Each row below holds a small network's activations on one record, seen along a few directions.
Each row is followed by the record's values for the fields H, T, Z, J.
Not every record has every field; a missing one is written none.
The largest differences between rows may come from other fields.
Strong random noise was added to every row along 2 fixed directions; ignore it. To show where, here is one row again and again, with new noise each time:
[ 103 -208    1  382 -316 -189 -239   56  145 -378   93  -44 -106  654
 -323 -132   74  313 -523   99  198 -312]
[   9 -108   89  303 -379 -101  -50   93  144  -12  122 -159 -400  104
   30 -210  133  428 -320   57  127 -132]
[  23  -88   76  -34   66   -9  -81  -76  -58  153  373 -208 -314 -553
  357 -110   -3  -72  -50  104   80  307]
[  18  -97   81  109 -123  -48  -69   -5   27   80  266 -187 -348 -270
  215 -152   54  139 -166   84  101  119]

[  98 -250 -324 -165  230  161 -220 -248 -106 -343  211  124  228  404
 -350  277 -117 -421  -19  -42  155   60]
(H h2; T t2; Z z2; J none)
[   1  -55   49  -76  125   61  -13 -141 -258   90  204 -100 -120 -282
   48 -226 -208 -210  141 -126   30   75]
(H h3; T t2; Z z5; J j1)
[  20   56    1 -137  -77  -15   53  -52   10 -123   -6   -2  177  141
 -156  -86 -209  -88  -16  -86   87 -244]
(H h2; T t1; Z z1; J none)
[ -13 -298  211   77 -105   36 -323  148  -93  -98  294 -221 -113  -18
   75  -92   36  -53 -243  120  119   27]
(H h3; T t2; Z z5; J j2)
[-118   62   90   85 -187  -64  112  138   75  -51 -248  113   12  230
   78 -150  127  245 -137 -228 -128 -203]
(H h3; T t2; Z z1; J j1)
[  -6 -119   96  168 -104   12  220   89   -8 -173  -70  -23  -69   90
  -34  -55  137  180   25 -162  -30  -32]
(H h3; T t2; Z z2; J j2)
[ 105  389   -7 -119  261  163   58 -120 -108  371  -45  -84 -159 -606
  286  -39  -51   71  283 -135 -110  188]
(H h2; T t1; Z z5; J none)
[  35   20  297   33 -314   24   98  356  106  287 -294  -68 -189   20
   63  -75  304  486  -65  -58  -41 -113]
(H h2; T t2; Z z3; J none)
[ -69   66   -3 -216  184   95   50   10 -211  242  163 -112 -120 -519
  229  185  -79    0  384   77 -103  101]
(H h2; T t2; Z z2; J none)
[-134   13 -259  195   65  -57 -215 -130   91   44  352  -77 -276 -207
 -214   76 -152  -72  196  125   67 -127]
(H h2; T t1; Z z5; J none)
[ -34  -83  -87   53  243 -133 -183   40 -162 -523  -96  155  525  487
 -210   62  263 -197 -431  -13    3  -89]
(H h3; T t2; Z z1; J j2)
[-245   13  -37  212 -269  -47   16  240  160   -1  -88   19 -246  221
 -192 -137  146  316   38  -14   43 -170]
(H h2; T t2; Z z3; J none)
[  -8 -169  293  -57 -249   27  182  135 -101   30  -22   16 -286  -15
 -115 -414 -188  128  -15 -149  239   -1]
(H h3; T t2; Z z3; J j2)
[ -53  -91  101   95  128  149  -88  213   32   35   53   65  176   94
  376  180  133 -104 -102  151 -337  160]
(H h3; T t2; Z z2; J j1)
[  39  -54  153  160   39   39  -31  210   28 -220 -283  176  339  516
 -301 -141   46   18 -135 -157   36 -120]
(H h2; T t2; Z z3; J none)
[-161   83  137 -201 -103  165  326   31 -164  367  165 -147 -273 -628
  168 -211   56   35  -46   90  169   26]
(H h2; T t1; Z z1; J none)
[ -97   59  -67  189   68  -93   24   14   44 -165   60  -50  140    4
  103  207  408 -261 -207  195  -43   -3]
(H h3; T t1; Z z1; J j2)
[ 155 -210  456 -285   96   29   64   91 -217   42   15  -19 -259 -317
  101 -168 -251  -90   74   94  248  163]
(H h3; T t2; Z z3; J j2)
[ -24  -65  -22  287 -148  -46   18   65  145  -70 -101    6 -112  347
  137 -204  228  228 -118  -59 -177 -228]
(H h3; T t2; Z z5; J j1)
[-164  -53  146   92 -319  -74  -15   49   29  -13 -110   65 -179  286
  -61  -26  134  257 -203 -195   59 -159]
(H h3; T t2; Z z1; J j1)
[ -55   94 -204 -109  -69  178   -8   44   86  233  142 -291 -309 -452
  205  -14 -101  -56  356 -143 -232  -37]
(H h2; T t2; Z z5; J none)
[  95  -10 -271  175  102 -158 -217  -65  133 -320  -39  230  387  736
 -326  319   18 -162 -305   65 -277  -48]
(H h3; T t1; Z z2; J j1)
[ -45   77  116  188 -183   25  224  118  201   51 -220    2  107  314
  148  -28  155  249  -96   49 -291  -71]
(H h3; T t1; Z z2; J j1)
[ -51 -142   51 -200  143  307  103 -143  -97  265  166   49 -177 -428
  266   69  129  -98  160  -65   50  358]
(H h2; T t2; Z z2; J none)
[ 137 -303  -15   79 -174   22   17  -74  -81 -283 -180  140  192  279
 -345 -128 -280  176 -251   80  110 -163]
(H h1; T t1; Z z2; J none)
[-169  217 -185   37  109   71  -94 -171   15  314  346 -239 -145 -538
  301   92   46 -235  421  121  -84   94]
(H h2; T t1; Z z5; J none)
[   8  -78   67   57   19   37  -17 -284   18   71  -82  104 -237  138
 -250   96  -69  -91   71  -94   14 -115]
(H h3; T t2; Z z5; J j1)
[-108  228  -44  -40 -324   27  180  -49  128  291  109 -111 -345 -306
   85  -13 -149   95  359 -191   28 -199]
(H h2; T t1; Z z1; J none)
[ -56   77 -146  326   27  -61  -73  125  207  -82 -283  306  274  688
 -146  176  185   28 -478   74 -310 -215]
(H h3; T t1; Z z1; J j1)
[ -12 -126  154 -110  119  -27   -5  -33 -109  -30  202 -135  248  -17
  447   93  240 -104 -193  254    6  360]
(H h3; T t1; Z z2; J j1)
[ -56 -105  186 -135  111   -2   26   81 -186   58  -35 -122   70 -204
  117  -32   88 -128   -4 -125   70  343]
(H h3; T t2; Z z3; J j1)
[-107 -271  183  -16 -443  151   50  256  -15  251 -238 -127 -243 -329
  302 -208   56  261  -25  103   61  109]
(H h1; T t2; Z z3; J none)
[ -73  -74  116   22 -216  106   29 -204   23   88  -78 -154 -330  162
 -219   49  -86  189 -111  -97  183  -60]
(H h3; T t1; Z z5; J j1)
[ -38  -44   44  -15  274  103 -188 -134 -198  -95  216   36  390   93
 -125  186  -81 -464  -77   91  200   11]
(H h2; T t1; Z z1; J none)
[  51 -184  -47  155 -157 -123 -189  -57 -146 -337   56  -19   64  609
 -417 -192  -73   83 -271 -112  156 -313]
(H h3; T t2; Z z5; J j1)
[  63 -179    2 -111  257 -156  -97 -184 -158  -30   66  138  346  103
 -177   66   -7 -197  139   25  126    3]
(H h2; T t2; Z z3; J none)
[  72   -9 -271   29   75  -57 -219   95  132  -76  104  -12  230  212
   63  119  283   49 -172   79  137  150]
(H h2; T t1; Z z3; J none)
[ 162   88  -61   85 -205   86   -7    2  142  -15 -325   -6 -268  326
 -342   30   94  321  -38 -102  -86 -421]
(H h2; T t2; Z z5; J none)
[ 183 -121  241 -118  158    1  115  118 -155 -173 -158  -89   67  -51
   15   87  -20   13   24   -5  -46   42]
(H h3; T t2; Z z2; J j2)

Here are new rows. What are their fields?
[  19 -310  339  -26  -51   33   25  -11 -162 -154  206  -90  205   93
 -108 -121 -137  -58 -188  132  211   63]
(H h3; T t1; Z z2; J j2)
[  29  108   59  104 -117  -57 -126  -76  -80   65   -8  -67 -167  148
  -83   33 -140  139  -22 -127   78 -108]
(H h3; T t1; Z z5; J j1)
[  56  -48  177  234 -298   62  262  236  360  -32 -308  -25   39  383
    7 -185  418  506 -144   76  189 -205]
(H h2; T t1; Z z3; J none)
[ -29 -265    3 -119  395  -52 -174  -82 -131 -110  206   -2  238  -85
 -274   81 -383 -319  100   82  298  151]
(H h2; T t1; Z z3; J none)
[  -2 -174  101 -213   79  -83 -111  -50  -45 -159  297   34 -142 -267
  -46  -84 -263 -172 -170   66  307   84]
(H h3; T t1; Z z1; J j2)
[  43  210  349 -151 -289  123  392  290  173  607 -423  -80 -490 -571
  328 -142  273  492  233 -149 -277   87]
(H h2; T t2; Z z3; J none)
[ 107 -206   73 -150  191 -192  -95 -217 -278 -142  125  146  177  195
 -399  -47 -317 -425   83   39  288   -9]
(H h3; T t2; Z z3; J j1)
[  33  433 -329   55  202  -20  188  -64   -1  -47 -171  118   -7   55
 -225   94 -339   80  405  -87 -219 -164]
(H h2; T t1; Z z2; J none)
[ 240  291 -134   75   42    5  129    6  115 -327 -372  249  270  460
 -391   53 -235  120   45 -187 -329 -270]
(H h2; T t1; Z z2; J none)
[ 110  122  -93  -58   78  -70  -13 -143 -166 -175   -1   63  128  270
 -231  180 -232  -11  -42 -106   15  -19]
(H h3; T t1; Z z2; J j1)
[   2  230 -144  104 -281  -32  322  -32  290  305   21   61 -511 -444
  -94  -40 -280  117  461 -330  -93 -368]
(H h2; T t1; Z z1; J none)
[  46  -81  -77  -46 -174 -113   95    6  -93  190  133 -132 -155  -77
  -59 -102 -176   51   -6  -87  132   18]
(H h3; T t1; Z z3; J j1)
[ -23 -455  409  -88 -215  131   94   95 -125  -11 -236  -72   99  -97
  -26 -342 -167  173 -260  106  291  118]
(H h1; T t1; Z z3; J none)
[-129  -23  255  -79  -38    5   60  185   -1   89 -100  -55 -390 -342
  256  -11  161  217  -43  103  170  -52]
(H h3; T t2; Z z1; J j2)
[ -26 -127  158 -170 -146   65 -107  -66  103 -257 -114  -21  192  395
 -143    8   31  167 -346  -56  329 -104]
(H h2; T t1; Z z1; J none)
[-304 -185  237  260 -480  -42  -60  211  154  100    4 -130 -165  233
  -49  -42  124  563 -225   -8  307 -348]
(H h2; T t1; Z z1; J none)
[ 154   34 -120  202  164   68 -353  -82   43 -126  174   80  216  136
 -125  104  104 -180 -163   58   11   14]
(H h2; T t1; Z z5; J none)
[  90 -137  -29 -136  -88 -113   34  -41 -158   94  236 -103 -146 -118
 -134 -115 -268 -127  -21  -25  221  122]
(H h3; T t1; Z z3; J j1)
[  -6  -58   53   48 -117   69  162   25   -1  -80  -43   20 -100   83
  -82   -3  105  128   33 -206  -64   35]
(H h3; T t2; Z z2; J j2)
